These are the activations of a small neural network, seen along a few directions. Each row is one input.
In each table, some parts of the input vary, and every possible input appears once, in random order.
A made-up example of a description, with smaller parts first: one of 3 separate values, together with either a single point or one of 11 places along a line or (one of 4 places along a line, together with one of 5 places around a ring).
Shared parts are said once, and a part with two or three values counts as separate values.
In the rows, zero is written as 128.

Other details of the inputs vary at random and push rows far along two fixed directions, the same in every table; ignore that.

A family of inputs:
x1: [ 76 103 167 169 132  86 143  74 109  76 175]
x2: [  7  95 157 143  88 121  93  87 131  13  99]
x3: [ 42 128 126  79  78 174  75 155 175  47  35]
x4: [227 123 123 132 177 104 189 131  70 185 209]
x5: [214 140 109 125 137 133 136 171 105 203 140]
x6: [210 154  94  46 119 169 138 233 116 192  60]
x7: [ 54 136 125 166 164 110  96  57 175  86 121]
x8: [ 45 146 126 107  61 175  69 151 165  77  21]
x9: [146 100 144 162 134  95 147  90  88 155 186]
x10: [214 155  85  52 144 177 145 235 134 171  96]
x11: [176 119 144 154 175  87 181 114 110 155 218]
x12: [ 96 165  73  80 143 179  70 160 193 113  31]
x13: [ 40  91 167 190 114  95 115  34 149  57 161]
x14: [206 173  89  37 136 187 136 239 154 184  75]
x15: [174 128 141 167 164  98 173  89 129 167 203]
x16: [169 126 130 168 152  94 151  77 116 161 219]
x17: [ 84 110 159 193 116 104 115  52 122 102 172]
x18: [ 47 107 126  89  61 164  77 158 137  58  13]
x19: [131 160 101  94 102 162 112 171 155 140  73]
x20: [ 79 105 169 199 112  84 118  59 114 109 162]
x21: [219 141 111  93 155 132 174 185  92 187 143]
x22: [161 110 149 171 151  86 165  95  79 180 207]
Each input here is: one of 2 separate values, together with either a single point or one of 10 places around a ring.
Question: Changing only the choice among 2 separate values turns x20 into x5. The same change can be made to x1. Which row results?
Answer: x2

A family of inputs:
x23: [191 132  99 103 131 141 139 179  99 172  89]
x24: [ 76 100 176 172  90  89 138  58 113 109 153]
x25: [203 133 107 151 196  85 137 113 109 216 193]
x26: [186 144  93  70 139 171 143 219 111 160  95]
x27: [ 97 130 126 145 166 104 134  78 127 121 159]
x28: [118 116 124 172 147 106 130  83 130 125 164]
x29: [141 102 143 156 120 100 145  92  81 129 188]
x30: [ 92 136 136  96  67 149 117 163 137 117  71]
x31: [147 103 135 171 148  91 160  96  86 138 181]
x32: [121 119 140 141 133 113 123  80 145  84 171]
x33: [ 87  99 157 162  95 101 126  78 107 107 126]
x34: [ 16 107 154 137  71 130  96 118 138  42  88]
x35: [ 78 122 129 112  72 145 110 149 130  97  66]
x36: [137 122 161 153 126  95 163 115 110 142 199]
x37: [156 127 120 124 165 119 156 101 142 132 159]
x38: [158 140 118 134 137 133 127 114 123 127 174]
x39: [123 143 101  83 157 143 132 134 155 131  97]
x40: [140 130 125  86 120 147 136 190 147 121 100]
x41: [195 167  73  84 171 140 127 183 133 204 109]
x42: [134 123 121  66 110 161 114 192 140  98  87]
x43: [ 79 152 137 139  98 144 107 128 163  91 100]
x44: [107 137 155 177 122 115 130  85 142 133 162]
x45: [ 84 108 131 107  69 146  93 130 110  88  67]
x46: [ 55 110 136 134  78 158  64 106 151  80  73]
x47: [156 132 119 141 131 136 121 118 125 142 160]
x48: [ 81  99 152 144 107 113 119 100 103  76 163]
x49: [ 77 121 152 110  92 130 118 153 160  80  97]
x50: [108 111 147 126 168 120 148 107 120 104 133]
x51: [135 141 112 103 130 131 102 168 109 133  49]
x52: [120 127 104 117 118 155  92 152 146 140  74]
x53: [195 161  82  89 155 159 145 175 134 173 121]
x54: [167 158 106 124 140 145 139 151 142 156 139]
x55: [160 147 139 146 148 113 155 117 156 143 170]
x56: [130 131 136 152 148 108 145  91 154 115 166]
x57: [118 117 122  75 127 159 126 178 144  95  74]
x58: [119 126 138 183 136 106 129  83 135 138 173]
x59: [101 118 145 168 151  90 129  93  94 109 137]
x60: [142 146 114  94 153 151 131 175 106 138  91]
x61: [215 131 127 160 165 116 150 115 115 221 194]
x62: [174 154 126 112 121 161 123 160 146 193 108]
Question: What do these inputs look like to the network?
Answer: one of 2 separate values, together with one of 4 places along a line, together with one of 5 places along a line
Question: Changing only the place on the line of 5 turns x45 into x23. The same change can be made to x29. Which row results?
Answer: x31
Question: Which other rows does x61 become when the choice among 2 separate values takes its other values? List them by row number.
Answer: x33
